Each row has a name. Each question is about the rows just above it. Places in a row count from 1.

[146 177 131 105 147 167 137 117]  Sisu
[191 157 122  87 147 109 137 109]  Kiv
[100 129  89 156  95 142 131 187]  muve
[114 134  81 184 158 165  93 153]  sapuf
[180 145 132  99 130 127 178 115]  zozak
[176 105  95 106 134 137 166 158]  sazab
[140 176 145 118 108 163 188 125]  lig
[123 177 131 105 148 189  99 132]  fegol
[141 110 170  85 143 131  98 107]  lep
[ 96  75 127 147 147 178 134 143]  lav
[146 177 131 105 147 167 137 107]  reven
[114 134  81 184 143 189  98 132]  sot
The rest of the row after [142 131]: : [187]
Changed Sisu: [146 177 131 105 147 167 136 117]. Place and old value: : 7, [137]
The rest of the row after [122  87]: : [147 109 137 109]
Changed fegol: [123 177 131 105 148 189  99 131]. Place and old value: : 8, [132]

[149 142 111 115 138 108 170 177 176 164] : sazab
[126 128 113 121 128 164  95 175 173  95] : muve
[155 147  94 108 128 164  94 175 173 163] : fegol
[ 93 140 176 107 128 164  94  85  82  92] : reven
[147 138 113 121 137 106 180 186 184 172] : Sisu
Go on from [107 128 164  94] to the end of its row. : [85 82 92]
Where does [ 93 140 176 107 128 164  94  85  81  92] differ from reven, and what was there? : 9, [82]
Go on from [106 180 186 184] to the end of its row. : [172]
Go on from [113 121 137 106 180] to the end of its row. : [186 184 172]
After [128 164  94 175 173], its row goes on with : [163]

[172  69  77  70  75  78 169 170  66  71 174 159 163 175 168 167 173 177
  79 147] = sazab
[ 75 181 163  62  62 159  75  74 183 181  71  86  80  74 179 182  76  75
 159  77] = reven
[ 75 181 163  62  62 159  75  74 183 181  71  86  80  74 179 182  76  75
 159  73] = fegol
Where does [ 75 181 163  62  62 159  75  74 183 181  71  86  80  74 179 182  76  74
 159  73] differ from fegol, and what was there? : 18, [75]
Where does [172  69  77  70  75  78 169 170  66  71 174 159 163 175 167 167 173 177
  79 147] differ from sazab, and what was there? : 15, [168]

[136 107 168 105]  zozak
[170 136 160 136]  muve
[159 117 181 117]  lav
[130 106 168 106]  fegol
[164 128 168 128]  lig
Where does [130 105 168 106] differ from fegol, and what was there? : 2, [106]
Changed lav: [159 117 182 117]. Place and old value: : 3, [181]
The rest of the row after [107 168]: : [105]
The rest of the row after [159 117]: : [181 117]

[ 81  91 128 152 163  87 148 126 126 103 158] : lav
[155 144 127  69 114  80 148 126 125 174 138] : sapuf
[156 144 128 152 163  86 150 123 114 173 118] : lig
Where does [156 144 128 152 163  87 150 123 114 173 118] differ from lig, and what was there? : 6, [86]
Go on from [128 152 163  87] to the end of its row. : [148 126 126 103 158]
Where does [ 81  91 128 152 163  87 148 127 126 103 158] differ from lav, and what was there? : 8, [126]
Where does [155 144 128 152 163  86 150 123 114 173 118] differ from lig, and what was there? : 1, [156]
Go on from [148 126 126] to the end of its row. : [103 158]

[ 86 121 149 125 115 114 139] -> zozak
[117 145 176 133 130 151 128] -> lep
[ 90 112 166 139 132 128 121] -> sot
[107 111 141  93 121 117 138] -> fegol
[ 78 132 140 126 116 103 141] -> lav
[139 122 174 117 124 130 128] -> reven
[105 111 132  92 130 116 142] -> sapuf
[105 112 145  97 120 117 141] -> lig
[139 122 174 117 124 186 102] -> sazab
Where does [ 86 121 149 125 115 114 140] differ from zozak, and what was there? : 7, [139]
Go on from [112 166] to the end of its row. : [139 132 128 121]
Where does [ 78 133 140 126 116 103 141] differ from lav, and what was there? : 2, [132]
Changed sapuf: [105 111 133  92 130 116 142]. Place and old value: : 3, [132]
Where does [ 86 121 149 125 116 114 139] differ from zozak, and what was there? : 5, [115]
One entry of lep was changed: [118 145 176 133 130 151 128]. Where, and from what? : 1, [117]

[116 134 119 144 181 130 137  91 137 125 119  79 129 170 130 131 128 155
 153 134 122 141 153 111 118  93 153  87 116] -> sapuf
[122 134 119 138 188 145 132 114 143 125 125  91 130 166 133 136 127 153
 148 133 127 142 152 114 139  94 152  97 111] -> muve
[126 134 129 137 174 130 136 152 161 119 127 132 144 134 138 136 151 159
 141 134 139 127 141 121 191  99 133 116 121] -> zozak
One entry of sapuf was changed: [116 134 119 144 181 130 136  91 137 125 119  79 129 170 130 131 128 155
 153 134 122 141 153 111 118  93 153  87 116]. Where, and from what? : 7, [137]
One entry of sapuf was changed: [116 134 119 144 181 130 137  91 137 125 119  79 129 170 130 131 128 155
 153 134 122 141 152 111 118  93 153  87 116]. Where, and from what? : 23, [153]
Go on from [130 137] to the end of its row. : [ 91 137 125 119  79 129 170 130 131 128 155 153 134 122 141 153 111 118
  93 153  87 116]
Go on from [130 166 133] to the end of its row. : [136 127 153 148 133 127 142 152 114 139  94 152  97 111]
One entry of sapuf was changed: [116 134 119 144 181 129 137  91 137 125 119  79 129 170 130 131 128 155
 153 134 122 141 153 111 118  93 153  87 116]. Where, and from what? : 6, [130]
Where does [126 134 129 137 174 130 136 152 161 119 127 132 143 134 138 136 151 159
 141 134 139 127 141 121 191  99 133 116 121] differ from zozak, and what was there? : 13, [144]
Changed sapuf: [116 134 119 144 181 130 137  91 137 125 119  79 129 170 130 131 128 155
 153 134 122 141 153 111 119  93 153  87 116]. Place and old value: : 25, [118]

